A small network was trained on invented records. Each row is its activation on one of them, seen along a few directions.
After each row come some of the record's fields: Beni, Runok, Zugib, Morop, Fito.
A field that a record lacks is written none.
Other fields move the rows too, some of them a lot.
In the rows, 500 means zero.
Random noise pushes rows far along 2 fixed directions. That doesn't count. These rows show it; they differ only by the noise:
623 533 658 221 548 615 372 472 410 358 590 263 363 532 522 350 729 501
 421 380 531 410 640
569 513 486 481 507 417 430 505 566 522 413 539 536 464 533 548 546 455
 536 493 508 494 584
560 504 499 395 503 447 392 510 527 495 394 492 518 471 510 506 607 449
 516 463 521 402 595
582 528 454 650 514 352 502 497 646 578 439 637 576 449 578 635 425 465
 577 555 483 668 562

558 555 512 768 476 445 535 527 620 503 598 542 536 500 614 527 414 516
 558 528 485 756 418 -> {Beni: b2, Runok: none, Zugib: none, Morop: none, Fito: none}
427 467 445 505 447 466 321 565 487 509 386 495 517 432 408 565 552 482
 466 490 425 280 538 -> {Beni: b6, Runok: none, Zugib: none, Morop: none, Fito: none}
512 517 599 439 534 655 642 445 402 419 697 381 405 598 525 356 491 560
 453 473 549 613 423 -> {Beni: none, Runok: e2, Zugib: y5, Morop: d5, Fito: v5}
338 423 341 581 432 455 596 532 483 603 329 670 622 501 409 536 385 469
 552 562 532 366 333 -> {Beni: none, Runok: e1, Zugib: y3, Morop: d5, Fito: v5}
422 439 406 277 497 476 482 494 449 547 270 565 569 498 413 497 563 436
 523 485 568 220 531 -> {Beni: none, Runok: e1, Zugib: y2, Morop: d5, Fito: v3}
509 517 517 471 460 536 524 519 493 454 502 463 523 557 542 373 567 487
 530 449 585 478 396 -> {Beni: none, Runok: e2, Zugib: y5, Morop: d2, Fito: v5}
525 528 561 535 426 538 459 552 508 410 541 404 496 553 562 332 613 489
 519 418 560 489 377 -> {Beni: b2, Runok: none, Zugib: none, Morop: none, Fito: none}
625 564 593 581 596 489 416 468 551 485 696 423 391 437 556 636 462 575
 440 532 366 742 697 -> {Beni: b4, Runok: none, Zugib: none, Morop: none, Fito: none}
539 529 587 424 468 551 341 553 466 381 566 336 429 501 511 395 669 524
 443 411 490 387 525 -> {Beni: b6, Runok: none, Zugib: none, Morop: none, Fito: none}
427 473 577 487 487 671 641 470 355 424 679 383 406 596 462 330 474 563
 437 478 524 532 342 -> {Beni: none, Runok: e1, Zugib: y3, Morop: d5, Fito: v5}
484 512 577 643 529 624 714 444 440 467 764 450 415 579 531 433 348 589
 464 541 489 773 369 -> {Beni: none, Runok: e1, Zugib: y3, Morop: d5, Fito: v5}
450 479 463 559 494 492 594 484 499 540 489 566 532 521 489 508 419 501
 527 535 510 541 434 -> {Beni: none, Runok: e2, Zugib: y1, Morop: d3, Fito: v5}
568 531 513 405 552 481 569 450 535 506 485 525 522 528 571 487 512 486
 541 495 576 575 553 -> {Beni: none, Runok: e1, Zugib: y2, Morop: d3, Fito: v3}
667 580 636 403 640 563 622 379 513 452 717 417 391 545 619 499 470 549
 471 504 523 804 658 -> {Beni: none, Runok: e1, Zugib: y2, Morop: d4, Fito: v5}
462 465 402 446 520 411 522 477 535 597 334 638 577 465 460 608 451 456
 543 548 509 421 567 -> {Beni: none, Runok: e2, Zugib: y4, Morop: d2, Fito: v5}
530 507 538 322 506 533 479 486 468 451 461 435 489 540 517 394 623 475
 506 434 578 402 526 -> {Beni: none, Runok: e1, Zugib: y2, Morop: d2, Fito: v5}
610 552 575 585 570 482 424 482 547 489 673 440 400 440 535 637 462 565
 432 537 376 702 680 -> {Beni: b4, Runok: none, Zugib: none, Morop: none, Fito: none}
424 473 373 660 443 358 352 577 585 586 328 631 600 397 445 669 452 467
 535 548 406 383 517 -> {Beni: b6, Runok: none, Zugib: none, Morop: none, Fito: none}
577 528 568 413 525 500 331 526 494 456 514 397 433 449 497 537 609 504
 443 460 437 441 655 -> {Beni: b4, Runok: none, Zugib: none, Morop: none, Fito: none}
520 506 487 493 474 442 335 559 535 487 420 482 517 441 491 535 583 470
 501 470 461 384 558 -> {Beni: b1, Runok: none, Zugib: none, Morop: none, Fito: none}
339 415 464 371 415 620 392 561 330 452 420 395 472 511 332 381 614 495
 420 440 495 120 389 -> {Beni: none, Runok: none, Zugib: none, Morop: none, Fito: none}
566 550 553 591 482 496 448 534 551 443 586 440 485 501 581 458 540 512
 511 470 495 597 475 -> {Beni: b2, Runok: none, Zugib: none, Morop: none, Fito: none}
524 526 454 648 417 421 490 565 598 499 444 567 592 501 569 467 515 458
 574 489 558 531 375 -> {Beni: b2, Runok: none, Zugib: none, Morop: none, Fito: none}
514 525 647 443 509 689 665 455 386 366 742 324 395 647 565 237 540 568
 467 430 592 634 340 -> {Beni: none, Runok: e1, Zugib: y3, Morop: d1, Fito: v3}
489 494 447 575 454 419 382 555 563 529 401 543 552 446 488 556 527 465
 526 500 464 423 515 -> {Beni: b1, Runok: none, Zugib: none, Morop: none, Fito: none}
513 516 496 400 431 488 373 571 509 447 359 453 562 509 526 376 677 436
 547 403 589 301 440 -> {Beni: b2, Runok: none, Zugib: none, Morop: none, Fito: none}
562 527 545 382 536 508 548 458 510 471 502 476 500 547 568 425 558 486
 533 465 580 542 531 -> {Beni: none, Runok: e1, Zugib: y2, Morop: d3, Fito: v3}
583 543 536 447 576 505 662 420 537 502 567 532 507 559 607 472 453 512
 546 513 587 702 519 -> {Beni: none, Runok: e1, Zugib: y2, Morop: d1, Fito: v3}
560 494 411 399 526 357 390 505 583 588 280 615 583 413 497 652 544 428
 540 525 509 387 672 -> {Beni: b5, Runok: none, Zugib: none, Morop: none, Fito: none}
512 509 461 595 553 461 645 445 555 576 534 617 533 500 538 603 340 519
 538 581 494 696 508 -> {Beni: none, Runok: e1, Zugib: y6, Morop: d3, Fito: v3}
501 482 517 439 604 546 644 399 451 542 591 527 435 501 471 590 363 539
 457 571 464 630 598 -> {Beni: none, Runok: e2, Zugib: y4, Morop: d5, Fito: v5}
585 527 589 273 574 551 503 435 462 441 533 404 435 539 538 427 603 493
 480 443 555 499 626 -> {Beni: none, Runok: e1, Zugib: y2, Morop: d4, Fito: v5}
535 518 618 306 555 669 548 444 376 396 659 324 375 577 495 360 576 543
 418 438 540 501 523 -> {Beni: none, Runok: e1, Zugib: y3, Morop: d4, Fito: v5}
434 469 488 319 460 582 542 512 406 450 421 453 529 583 475 311 609 478
 516 428 628 300 366 -> {Beni: none, Runok: e1, Zugib: y3, Morop: d1, Fito: v3}
537 511 505 321 542 509 581 452 493 491 442 512 532 555 550 425 552 475
 543 470 619 482 514 -> {Beni: none, Runok: e1, Zugib: y2, Morop: d1, Fito: v3}
557 535 594 498 572 608 621 425 458 458 724 418 397 549 542 470 436 569
 448 514 488 711 521 -> {Beni: none, Runok: e1, Zugib: y6, Morop: d2, Fito: v5}
557 507 490 396 620 463 586 401 526 570 494 576 484 475 509 641 411 499
 498 563 485 611 689 -> {Beni: none, Runok: e2, Zugib: y4, Morop: d4, Fito: v5}
601 559 618 406 489 575 431 518 481 378 604 334 430 535 573 354 664 508
 472 406 557 504 501 -> {Beni: b2, Runok: none, Zugib: none, Morop: none, Fito: none}
429 452 446 373 500 514 575 477 445 530 393 550 540 530 452 462 499 477
 520 503 565 372 460 -> {Beni: none, Runok: e1, Zugib: y6, Morop: d1, Fito: v3}

Here are new rows. What are their fields?
512 506 490 491 474 451 331 557 520 481 459 474 489 435 466 570 573 500
 460 485 441 378 589 -> {Beni: b6, Runok: none, Zugib: none, Morop: none, Fito: none}
323 413 373 642 406 469 460 560 466 579 378 596 561 450 358 571 420 486
 489 554 425 311 383 -> {Beni: none, Runok: none, Zugib: none, Morop: none, Fito: none}
391 451 490 557 451 580 469 527 409 488 549 446 453 493 396 483 475 532
 429 512 427 392 421 -> {Beni: none, Runok: none, Zugib: none, Morop: none, Fito: none}
600 570 620 593 522 545 448 506 527 410 702 376 407 503 583 477 521 552
 457 471 445 684 539 -> {Beni: b6, Runok: none, Zugib: none, Morop: none, Fito: none}
524 527 407 849 451 310 494 554 696 597 443 693 624 430 578 658 361 478
 603 578 442 696 449 -> {Beni: b1, Runok: none, Zugib: none, Morop: none, Fito: none}
565 524 532 547 543 453 372 509 545 506 566 462 442 424 503 626 506 537
 450 525 385 574 669 -> {Beni: b4, Runok: none, Zugib: none, Morop: none, Fito: none}
514 521 469 568 419 438 424 577 568 477 405 523 584 497 553 436 581 453
 567 453 557 432 396 -> {Beni: b2, Runok: none, Zugib: none, Morop: none, Fito: none}
455 488 546 427 465 607 611 494 413 426 551 424 490 612 519 282 558 514
 513 438 611 466 323 -> {Beni: none, Runok: e1, Zugib: y3, Morop: d1, Fito: v3}
585 559 679 404 510 680 559 472 416 336 747 272 375 621 589 245 620 553
 454 396 581 615 419 -> {Beni: none, Runok: e2, Zugib: y5, Morop: d2, Fito: v5}
482 481 387 582 475 324 312 570 602 597 306 625 587 375 454 701 501 464
 528 545 404 381 618 -> {Beni: b4, Runok: none, Zugib: none, Morop: none, Fito: none}
482 500 481 559 502 505 614 479 508 523 526 552 522 536 515 493 422 506
 524 528 529 590 432 -> {Beni: none, Runok: e1, Zugib: y3, Morop: d4, Fito: v5}
578 560 579 547 458 509 479 535 548 421 550 429 505 543 609 368 593 485
 545 427 564 583 419 -> {Beni: b2, Runok: none, Zugib: none, Morop: none, Fito: none}
597 562 567 619 479 473 469 537 576 437 607 452 486 497 605 461 542 515
 516 475 507 648 470 -> {Beni: b2, Runok: none, Zugib: none, Morop: none, Fito: none}
535 509 398 547 541 336 581 461 635 627 346 713 621 464 552 659 390 446
 601 577 531 607 581 -> {Beni: none, Runok: e1, Zugib: y2, Morop: d4, Fito: v5}
578 520 541 232 578 525 484 438 471 472 460 445 468 515 518 473 603 474
 486 455 565 434 655 -> {Beni: none, Runok: e1, Zugib: y2, Morop: d4, Fito: v5}
327 411 420 452 423 551 547 532 387 519 382 529 543 535 375 411 499 481
 495 494 541 255 331 -> {Beni: none, Runok: e1, Zugib: y3, Morop: d5, Fito: v5}
374 435 489 533 454 582 452 524 390 492 530 441 443 482 366 491 484 526
 418 508 414 350 441 -> {Beni: none, Runok: none, Zugib: none, Morop: none, Fito: none}
492 491 529 284 423 555 309 573 431 395 388 353 493 517 467 320 763 446
 481 367 577 169 470 -> {Beni: b2, Runok: none, Zugib: none, Morop: none, Fito: none}
552 531 638 295 500 633 294 537 395 327 598 232 369 516 491 341 735 523
 403 364 492 322 564 -> {Beni: b6, Runok: none, Zugib: none, Morop: none, Fito: none}
